A small network was shown many inputs. Here are its activations along a few directions, one row for each input.
In each table, some parts of the input vary, and every possible input appears once, in random order.
Descriptions start from the smaller parts, as in this example, which fits no table here: one of 8 places around a ring, together with either a single point or one of 9 places along a line or (one of 3 separate values, together with one of 6 places along a line).
Shared parts are said once, and a part with two or three values counts as separate values.
In the rows, zero is written as 128.

Rows:
r1: 136; 121; 125; 114; 128; 148; 80; 127; 142; 169; 108; 161; 148; 150; 166
r2: 138; 126; 143; 160; 104; 121; 106; 140; 134; 117; 164; 106; 93; 89; 108
r3: 100; 169; 127; 59; 125; 158; 143; 122; 114; 105; 81; 138; 161; 180; 59
r4: 70; 138; 123; 94; 144; 110; 191; 138; 122; 82; 72; 110; 125; 178; 70
r5: 161; 142; 109; 118; 126; 158; 120; 90; 125; 151; 123; 161; 125; 127; 144
r6: 147; 127; 148; 143; 122; 126; 117; 135; 144; 112; 169; 100; 113; 88; 139
r7: 131; 104; 151; 122; 133; 92; 71; 158; 152; 137; 166; 101; 141; 110; 151
r8: 143; 128; 116; 121; 138; 164; 107; 95; 126; 146; 121; 170; 143; 128; 153
r9: 159; 153; 98; 136; 121; 152; 107; 103; 109; 152; 116; 166; 104; 127; 115
r10: 118; 104; 121; 143; 123; 93; 130; 152; 129; 149; 116; 136; 150; 136; 177
r11: 126; 137; 101; 182; 110; 118; 164; 128; 112; 134; 130; 132; 101; 128; 129
r12: 134; 130; 113; 158; 118; 120; 173; 114; 118; 133; 136; 120; 119; 128; 162
r13: 91; 113; 161; 74; 160; 129; 150; 163; 142; 94; 116; 74; 123; 136; 34
r14: 140; 113; 157; 141; 139; 118; 103; 139; 140; 109; 171; 111; 133; 91; 144
r15: 127; 115; 127; 156; 130; 113; 159; 117; 111; 130; 129; 133; 140; 126; 170
Changing only one part turns r14 into r15. The same change can be made to r6. Which row results?
Answer: r12
What do these inputs look like to the network?
Answer: one of 3 separate values, together with either a single point or one of 4 places along a line

Rows:
r16: 149; 125; 138; 105; 121; 131; 66; 158; 141; 154; 167; 103; 123; 108; 108
r17: 137; 118; 118; 151; 100; 92; 112; 142; 131; 171; 114; 135; 133; 123; 168
r18: 102; 119; 149; 141; 157; 96; 157; 142; 118; 67; 140; 86; 89; 119; 82
r19: 149; 91; 129; 135; 128; 113; 129; 100; 130; 139; 157; 137; 159; 112; 227
r20: 127; 152; 92; 176; 95; 126; 166; 109; 110; 127; 118; 150; 116; 146; 120
r21: 117; 151; 127; 94; 120; 172; 170; 101; 123; 117; 87; 135; 139; 166; 82
r22: 102; 115; 108; 168; 103; 89; 159; 152; 123; 128; 119; 124; 133; 153; 154
r23: 174; 156; 103; 151; 132; 171; 129; 77; 116; 126; 147; 163; 140; 105; 204
r24: 124; 155; 101; 121; 124; 140; 208; 100; 110; 126; 99; 122; 123; 139; 91
r25: 125; 131; 153; 77; 143; 133; 78; 146; 145; 113; 151; 108; 147; 119; 87
r26: 153; 93; 173; 163; 145; 139; 115; 125; 144; 119; 203; 118; 127; 55; 167
r27: 148; 111; 138; 163; 109; 102; 96; 157; 127; 132; 164; 111; 97; 81; 125
r28: 149; 139; 106; 120; 132; 163; 83; 103; 124; 165; 113; 168; 106; 146; 122
r29: 112; 134; 166; 83; 156; 122; 140; 143; 148; 75; 142; 93; 119; 132; 72
r30: 115; 117; 142; 181; 131; 90; 130; 145; 125; 100; 148; 89; 84; 101; 111
r31: 93; 123; 139; 87; 134; 134; 160; 152; 135; 111; 90; 117; 165; 167; 116
r32: 124; 143; 128; 89; 137; 179; 101; 94; 125; 136; 97; 164; 133; 152; 104
r33: 102; 116; 119; 117; 139; 108; 199; 151; 114; 121; 99; 101; 140; 144; 126
r34: 123; 118; 118; 120; 135; 118; 80; 139; 149; 163; 115; 151; 145; 141; 149
r35: 163; 160; 114; 170; 105; 136; 112; 107; 111; 155; 116; 174; 99; 135; 145
r36: 101; 121; 128; 75; 140; 133; 97; 144; 140; 142; 102; 140; 169; 145; 130
What do these inputs look like to the network?
Answer: one of 3 separate values, together with either a single point or one of 6 places around a ring
Changing only the choice among 3 separate values turns r19 into r26. The same change can be made to r33. Which row results?
Answer: r18
Which other rows does r34 become when the choice among 3 separate values takes its other values? List them by row number.
Answer: r16, r28

Rows:
r37: 97; 102; 134; 136; 134; 83; 189; 148; 127; 103; 121; 106; 149; 136; 183
r38: 102; 78; 168; 115; 147; 90; 111; 164; 151; 104; 168; 87; 159; 115; 184
r39: 195; 142; 125; 198; 93; 128; 80; 105; 131; 145; 205; 146; 98; 46; 173
r40: 111; 154; 126; 66; 159; 162; 180; 114; 109; 81; 106; 106; 131; 145; 43
r41: 168; 114; 160; 119; 144; 161; 106; 126; 168; 135; 180; 86; 81; 79; 94
r42: 91; 194; 139; 70; 119; 175; 143; 129; 127; 53; 97; 113; 123; 158; 7
r43: 145; 110; 140; 107; 143; 152; 61; 115; 144; 166; 128; 163; 190; 135; 221
r44: 44; 158; 165; 99; 107; 105; 155; 184; 132; 73; 83; 81; 136; 174; 4
r45: 144; 108; 164; 106; 148; 159; 98; 100; 143; 105; 179; 123; 173; 91; 191
r46: 64; 84; 152; 109; 170; 97; 197; 166; 125; 89; 86; 93; 121; 149; 58
r47: 125; 123; 108; 183; 108; 83; 199; 136; 118; 117; 114; 109; 114; 137; 187
r48: 143; 132; 101; 218; 90; 74; 144; 134; 118; 142; 153; 110; 78; 104; 188
r49: 149; 118; 122; 209; 108; 58; 77; 171; 137; 140; 196; 111; 89; 70; 173
r50: 152; 139; 80; 185; 110; 146; 151; 92; 102; 186; 97; 191; 134; 161; 193
r51: 88; 180; 107; 54; 113; 144; 106; 121; 127; 113; 42; 161; 136; 209; 44
r52: 66; 119; 148; 91; 140; 88; 192; 175; 119; 95; 92; 73; 140; 159; 42
r53: 98; 165; 97; 45; 131; 142; 128; 117; 114; 128; 55; 150; 146; 207; 58
r54: 105; 153; 95; 57; 145; 138; 141; 111; 117; 141; 55; 157; 149; 196; 79
r55: 178; 145; 102; 219; 84; 145; 140; 67; 106; 148; 174; 157; 80; 80; 178
r56: 142; 130; 132; 129; 142; 154; 171; 83; 119; 107; 141; 139; 160; 112; 178
r57: 135; 130; 105; 128; 135; 149; 136; 102; 128; 171; 99; 184; 180; 159; 203
r58: 166; 117; 145; 111; 126; 141; 62; 140; 161; 206; 124; 132; 91; 114; 132
r59: 140; 90; 161; 158; 122; 70; 61; 183; 158; 117; 202; 103; 133; 82; 180
r60: 59; 138; 152; 85; 124; 96; 178; 180; 119; 86; 92; 68; 143; 170; 22
r61: 104; 174; 128; 57; 139; 167; 167; 123; 112; 69; 106; 100; 133; 155; 25
r62: 177; 97; 127; 141; 114; 141; 22; 133; 135; 183; 162; 171; 153; 91; 206
r63: 189; 118; 91; 193; 92; 133; 32; 134; 121; 210; 156; 183; 114; 88; 197
r64: 160; 154; 109; 179; 116; 149; 187; 71; 104; 126; 146; 150; 110; 120; 172
r65: 120; 82; 166; 131; 148; 89; 108; 182; 177; 140; 166; 44; 88; 105; 80
r66: 110; 124; 135; 90; 188; 170; 187; 103; 119; 79; 98; 125; 116; 130; 60
r67: 174; 128; 81; 209; 88; 143; 110; 98; 98; 207; 139; 191; 104; 120; 200
r68: 178; 102; 156; 145; 118; 147; 60; 116; 143; 117; 215; 136; 137; 49; 177
r69: 103; 121; 106; 83; 181; 147; 146; 102; 116; 142; 48; 175; 132; 179; 91
Changing only one part turns r49 into r39. The same change can be made to r37. Which row results?
Answer: r56
What do these inputs look like to the network?
Answer: one of 3 separate values, together with either a single point or one of 4 places along a line or one of 6 places around a ring
Which other rows agree with r57 in the choice among 3 separate values? List them by row number.
Answer: r43, r50, r51, r53, r54, r58, r62, r63, r67, r69
